These are the activations of a small neural network, seen along a few directions. Each row is one input.
In each table, some parts of the input vary, and every possible input appears once, in random order.
Descriptions start from the smaller parts, as in this example, which fits no table here: line(4) and (point or line(11) or (values(3) and ring(5))).
Shared parts are said once, and a part with two or three values counts as separate values.

Other details of the inputs vary at random and push rows far along two fixed directions, the same in every table; ignore that.

A family of inputs:
x1: [ 20  -6  25  11  22 -10 -22  -7   2  13  33]
x2: [ 26   1   2  13  43  -1  -7 -22   6   7  18]
x3: [-68 -43  27  17 -53   1 -35 -43 -36 -17 -78]
x4: [ -8   7 -10 -51 -35   8  11  34  17   9  -3]
x5: [ -2 -10 -15 -48 -35  11  16  24  28   7   7]
x6: [ 16   7   2  15  42  -4 -10 -20  -1   4  13]
x7: [ -9  40 -18 -40 -12  35  14  28  18 -19 -12]
x8: [-44 -58  -9  59 -22  21  -6 -31  23  -5 -70]
x9: [ 10  18   3  16  39 -10 -11 -18  -9  -1  11]
x10: [  1  17  -7 -38 -37  13   9  41  10   1   1]
x11: [  4  16  -9  -9  20 -25   7 -28 -70 -15   2]
x12: [-54 -42  -5  51 -35  23 -19 -42   9   7 -89]
x13: [  7  -4 -37 -51 -14  18  35  15  35   0 -14]
x14: [ -6  24   7 -45 -20  15 -11  37  26 -11   6]
x15: [  9  24   4  20  32 -11  -8 -16 -17  -5   9]
x16: [  5 -15 -35 -38  -6  25  36  25  37  -5 -11]
x17: [ 18   8 -12  35  21 -16  14  -4 -17  -2  11]
x18: [ 16 -12   8  30   6 -18   4   8 -10   6  34]
x19: [ 17 -26   7  19  13 -18   7  -3  -6  16  38]
x20: [ 15   1 -12  10  31 -23  17 -16 -19  18   5]
x21: [ 13   1  28  13  21 -15 -23  -6  -4   9  29]
x22: [ -6  29   9 -44 -28  15  -6  39  19 -16   4]
x23: [  7  20  33  22   8 -13 -13   0 -23  -2  26]
x24: [ 14   4  13  33  -3 -21   1   6 -18   3  29]
Description of these inputs: values(2) and (point or line(5) or ring(6)).
- Changing only the values(2) part turns x23 into x7. The same change can be made to x4. Which row results? => x20
- Change only the values(2) part in x13. List by row number the other rows that result. => x5
- Change only the line(5) part in x2. List by row number the other rows that result. => x6, x7, x9, x15

A family of inputs:
x25: [ 12 -18  11  27   8 -14   1  -6  -3  16  19]
x26: [ 11  -1  -3  26  28 -14   4 -21 -18   3   2]
x27: [ 16 -17   2  28  28  -6   0  -9  16  13  16]
x28: [ 31  11 -32 -64  -8  20  38  61  44   3  34]
x29: [-73 -33   8  18 -56  25 -27 -30   5 -11 -89]
x30: [-47  -8 -47 -62 -49  72  15  22  76 -20 -82]
x31: [ 24  44 -40 -70   1  22  31  49  17 -14  16]
x32: [  3   0  22  24   4 -17 -11  -7 -14   4  20]
x33: [ 20  48 -36 -73   6  24  30  45  21 -14  11]
x34: [  7   7  25  22  11 -14 -20  -7 -16   0  24]
x35: [-70 -66  -1  41 -48  50 -30 -31  65   3 -94]
x36: [  4  17  11  13  25 -15  -9 -22 -29  -6   4]
x37: [  1   1  28  17  -1 -23 -16  -5 -24   4  23]
x38: [-59 -57 -15  34 -30  38 -10 -39  39  -4 -93]
x39: [ 23  32 -40 -71  -9  15  40  51  16 -10  17]
x40: [ 14  -9 -14  29  37  -7   7 -26  -6   6   2]
x41: [  7 -13  19  18  -4 -23  -6  -5 -18   8  22]
x42: [  9   2   6  17  15 -27   3 -13 -37  -1  15]
x43: [ 25  29 -39 -71 -10  15  43  51  12  -7  17]
x44: [ 13 -19  -1  30  21  -6   4  -9  17  15  14]
x45: [-63 -49   0  20 -57  17 -15 -30   5  -6 -80]
x46: [ 20   0 -11  25  42  -6   8 -27  -5   6   7]
x47: [ 15   2  -5  24  27 -18  12 -18 -21   6  10]
x48: [-75 -47  23  26 -62  36 -41 -22  34  -8 -85]
x49: [ 12   0  14  30  22  -7 -13 -12   4   9  15]
x50: [-61  10 -25 -81 -80  62  -6  37  41 -31 -80]
x51: [-54 -11 -11 -73 -95  51  -3  47  49 -14 -58]
x52: [ 10 -16  10  30   9 -16  -3  -8   1  13  16]
x53: [ 20 -23 -18  21  24 -18  24 -21 -11  14  13]
x54: [  0  20  14   9  14 -13 -15 -18 -35  -7   0]
x55: [ 16  -7   4  29  35  -4  -6 -14  18  13  16]
x56: [ 15  51  -4 -76 -19  17   4  60  11 -16  32]
x57: [ 27  27 -50 -67   6  22  47  45  29  -8  18]
x58: [ 18 -32  -3  23  12 -13  10  -7  12  20  21]
x59: [  5   6   9   8   7 -26   1 -10 -44   0  13]
x60: [-70 -55  20  27 -70  30 -31 -20  27  -1 -79]
x61: [ 16  32 -11 -71 -27  13  18  62  20 -12  32]
x62: [ -2  21  15   7  18 -14 -16 -21 -35  -7  -1]
x63: [  7   9   8  15  20 -20  -4 -15 -33  -6   9]
x64: [ 17  35 -28 -77 -20  10  35  55  -1 -15  19]
x65: [ 16 -21 -15  25  24 -12  21 -22  -9  12   7]
x66: [ 11  -8   9  31  15 -12  -2  -8   2  14  17]
x67: [-71 -40  27  31 -56  39 -47 -27  34  -8 -82]
x68: [  0   8  28  18   1 -18 -16  -6 -22   4  19]
x69: [ 10  -5  12  33  19  -9 -13 -10   2  10  15]
x70: [ 10   5   6   6   7 -31   4 -11 -47   3  18]
x71: [ 13   8  -2  25  32 -10  -1 -24 -17   3   2]
x72: [  6   9  10   9  11 -27  -3 -11 -43  -1  13]
x73: [  5   7   6  17  16 -20   1 -15 -34  -2   8]
x74: [ 13   4  15  27  29 -10 -13 -13   3  10  17]
x75: [  3  -1  27  14  -3 -22 -11  -3 -27   7  25]
x76: [ 15 -11   4  31  29  -1  -6 -15  18  12  14]
x77: [ 10  18  11  15  25 -17  -9 -19 -33  -6  11]
x78: [ 12  15   7  15  25 -20  -5 -15 -37  -5  15]
x79: [ 11 -27  -1  29  14  -7   5  -9  17  16  12]
x80: [ 12  -7  13  28  20 -12  -8  -8   2   9  15]
x81: [ 13  57   0 -80 -13  19   4  57  15 -17  31]
x82: [  4  12  29  20  16 -12 -23 -11 -11   1  18]
x83: [ -1   8  32  16   4 -15 -23  -7 -20   0  15]
x84: [ 13  52 -19 -83 -12  11  19  52  -5 -22  16]
x85: [ 25  25 -43 -75 -14  12  45  50  14  -6  19]
x86: [  1  14  33  17   7 -12 -28 -10 -20  -1  17]
x87: [ 12 -22 -15  28  26 -12  16 -24  -6   9   3]
x88: [ 11 -23   8  23   3 -17   3  -7  -1  18  17]
- Changing only one part turns x27 into x38. The same change can be made to x86. Which row results? => x54
- Describe the family of inputs behind these rows. => values(2) and line(4) and line(8)
- Change only the values(2) part in x39. List by row number the other rows that result. => x52
- Change only the line(4) part in x45. List by row number the other rows that result. => x53, x70, x85
- Start at x55 and move only the line(8) part, one step at a time. The first step leads to x76. Which rows follow, in order? => x35, x27, x44, x79, x28, x58

A family of inputs:
x89: [-10   3  -4 -13 -16  12   1  12  11  -6 -13]
x90: [-5 -2  2  5  1 -2 -4 -8 -5  0 -7]
x91: [-2 -2  7  3  1 -4 -6 -5 -5  1  1]
x92: [-3 -6  3  6 -2 -5 -1 -5 -5  1 -2]
x93: [  7   7   5   7   9  -7  -2  -2 -10   1  11]
x94: [ 3 -6 -2 10  4 -3  2 -5  0  3  0]
x95: [ 3 -1  4  3  4 -7 -1 -5 -8  3  5]
x96: [ 12  10 -10 -20   3   3  11  14   6  -1  11]
x97: [ 10   9  -9 -19   3   4   9  13   7  -2   9]
x98: [ 18   5   2   6  17 -12   5   2  -6   6  24]
x99: [ -8  -2  -7 -17 -17  10   4  11   9  -4 -11]
x100: [ 1 -6  2 10  2 -2 -1 -3  3  4  1]
x101: [  2   3  -6 -14  -6   8   6  13  13   0   2]
x102: [ 1 -5 -3  9  5 -2  3 -6 -1  1 -2]
x103: [ 0 -5 -2  8  5 -1  2 -7 -2  1 -2]
x104: [ 0 -6  2  9  2 -1 -2 -5  4  4  0]
x105: [-5 -3  2 10 -2 -1 -2 -6 -3 -1 -7]
x106: [  1   4  -5 -16  -4   8   3  11  13  -1   1]
x107: [-1  1  2  8  2 -3 -1 -4 -6  0 -1]
x108: [-1 -4 -1  6  7 -1 -1 -9 -1  0 -4]
x109: [ 8 -2 -1  8  9 -5  3 -3 -3  3  7]
x110: [-3  1  6  6  2 -1 -7 -5 -4 -1 -3]
x111: [-2 -5  3  5 -1 -4 -1 -5 -6  2  0]
x112: [-2 -1  6  7  0 -2 -5 -3 -4  0  2]
x113: [-3 -6  4  5 -2 -4 -2 -6 -5  2 -2]
x114: [  0   8  -8 -20  -8   6   6  12   5  -4  -2]
x115: [ 58  40 -10 -27  41 -24  27  31 -18   4  73]
x116: [ -1   0  -7 -12  -8   9   5  12  14  -1  -2]
x117: [-12   0  -2 -19 -18  13  -3   8  12  -5 -14]
x118: [-2 -1  2 10  1 -3 -1 -5 -5 -1 -3]
x119: [ -9   3  -4 -13 -15  12   0  11  10  -6 -12]
x120: [ 1 -3 -2  6  8 -1  0 -8 -2  0 -2]
x121: [-6 -3  5 10 -3  0 -5 -4 -2 -1 -7]
x122: [-2 -2  5  8 -1 -3 -5 -2 -4  0  1]
x123: [ 10  14  -8 -21   0   1  10  15  -1  -3  11]
x124: [ 0 -2  0  8  1 -5  0 -4 -6  1  0]
x125: [-2 -7 -1  8  3  0  0 -9  0  1 -5]
x126: [-1 -6  2  9  2  0 -2 -6  3  4 -2]
x127: [-1 -7  1 10  2  0 -1 -5  3  3 -2]
x128: [ 2 -4  0  7  7 -2 -1 -7  0  2 -1]
x129: [  5   4 -10 -14  -3   6   9  12   9  -2   2]
x130: [ 0 -2  6  4  0 -5 -3 -4 -6  1  3]
x131: [-3 -6  3  6 -1 -4 -1 -4 -5  2 -1]
x132: [ 0  0  5  7  1 -4 -4 -1 -5  0  5]
x133: [-1 -3  6  5 -1 -4 -3 -4 -5  1  3]
x134: [ 0 -1  1  7  2 -5  0 -5 -7  1  0]
x135: [ 1 -4 -1  7  7 -2  1 -8 -2  1 -1]
x136: [-1 -5 -1  7  6 -1  0 -9 -1  0 -4]
x137: [ -8   2  -5 -22 -13  10   2  10   8  -4 -10]
x138: [ -2   5  -9 -16 -11   7   6  12   6  -4  -5]
x139: [-2 -7 -2  9  3  0  2 -7  0  0 -5]
x140: [ 2 -3  3  7  6 -2 -3 -5  3  4  3]
x141: [-1 -1  1  5  3 -4 -3 -7 -7  1 -2]
x142: [  2   4  -7 -16  -3   8   4  11  11  -1   0]
x143: [ 1 -6  0 10  3 -2  0 -4  2  3  0]
x144: [  6   7  -9 -19   0   6   7  12   9  -2   3]
x145: [-2 -1  7  7 -1 -2 -6 -4 -4  0  1]
x146: [-5 -1  7  6  0 -1 -9 -5 -3 -1 -3]
x147: [-3  1  6  7  1 -1 -6 -5 -4 -1 -3]
x148: [-3  2  3  6  4 -2 -4 -7 -6 -1 -3]
x149: [ 2 -4  3  8  4 -2 -2 -5  3  4  2]
x150: [-11   2  -1 -17 -16  13  -4  10  11  -6 -12]
x151: [ 12   6   0   5  12 -12   4  -1 -13   2  15]
x152: [-14  -4  -3 -15 -22  13  -1  10  13  -5 -16]
x153: [ -7   5  -6 -16 -12  11   3  10   8  -5 -10]
x154: [ 3 -5 -1  8  5 -2  1 -5 -1  3  1]
x155: [ 0 -5 -2  8  5 -1  2 -6 -1  1 -2]
x156: [ 0 -6  1  9  2 -1 -1 -5  3  4 -1]
x157: [-1 -1  2  5  3 -4 -2 -7 -7  1 -1]
x158: [-13  -3  -3 -15 -21  12   0  10  13  -5 -15]
x159: [ 2 -4  2  7  5 -2 -2 -6  1  3  1]
x160: [  8   9   6   5  12  -8  -3  -2 -10   0  12]
x161: [-4  0  3  7  1 -1 -3 -7 -5  0 -5]
x162: [ 1 -5  3  8  4 -2 -3 -5  3  4  1]
x163: [-4  1  3  7  3 -1 -4 -7 -5 -1 -5]
x164: [-4 -3  7  5 -1 -3 -6 -7 -4  0 -1]
x165: [ 23  17  -9 -20  11  -3  14  19   1   1  28]
x166: [-2 -1  6  8 -1 -2 -5 -3 -4  0  1]
x167: [-3 -3  6  5 -1 -4 -5 -5 -4  1  0]
x168: [  3   6  -7 -18  -2   8   5  12  12  -1   2]
x169: [-3 -1  7  7  0 -2 -7 -4 -4  0  0]
x170: [-1 -3  5  6 -1 -5 -3 -3 -6  1  3]
x171: [-3  1  3  6  2 -1 -4 -7 -5 -1 -4]
x172: [ 0 -7 -1  8  3  0  0 -7  1  3 -3]
x173: [-3  0  5  9  0 -2 -4 -4 -4  0 -2]
x174: [ -5   3  -5 -22 -12   9   3  11   7  -4  -7]
x175: [-4 -1  8  7  0 -1 -8 -5 -3 -1 -2]
x176: [ -5   7  -3 -16 -11  10   0  11   9  -5  -7]
x177: [ -6   6  -6 -15 -12  11   4  11   8  -5  -9]
x178: [ 0 -3  4  3  2 -5 -3 -6 -7  2  1]
- Describe the family of inputs behind these rows. => line(9) and (line(4) or ring(6))
- Changing only the line(9) part turns x148 into x107. The same change can be made to x108. Which row results? => x155
- Changing only the line(9) part turns x152 into x158. The same change can be made to x129. Which row results? => x94
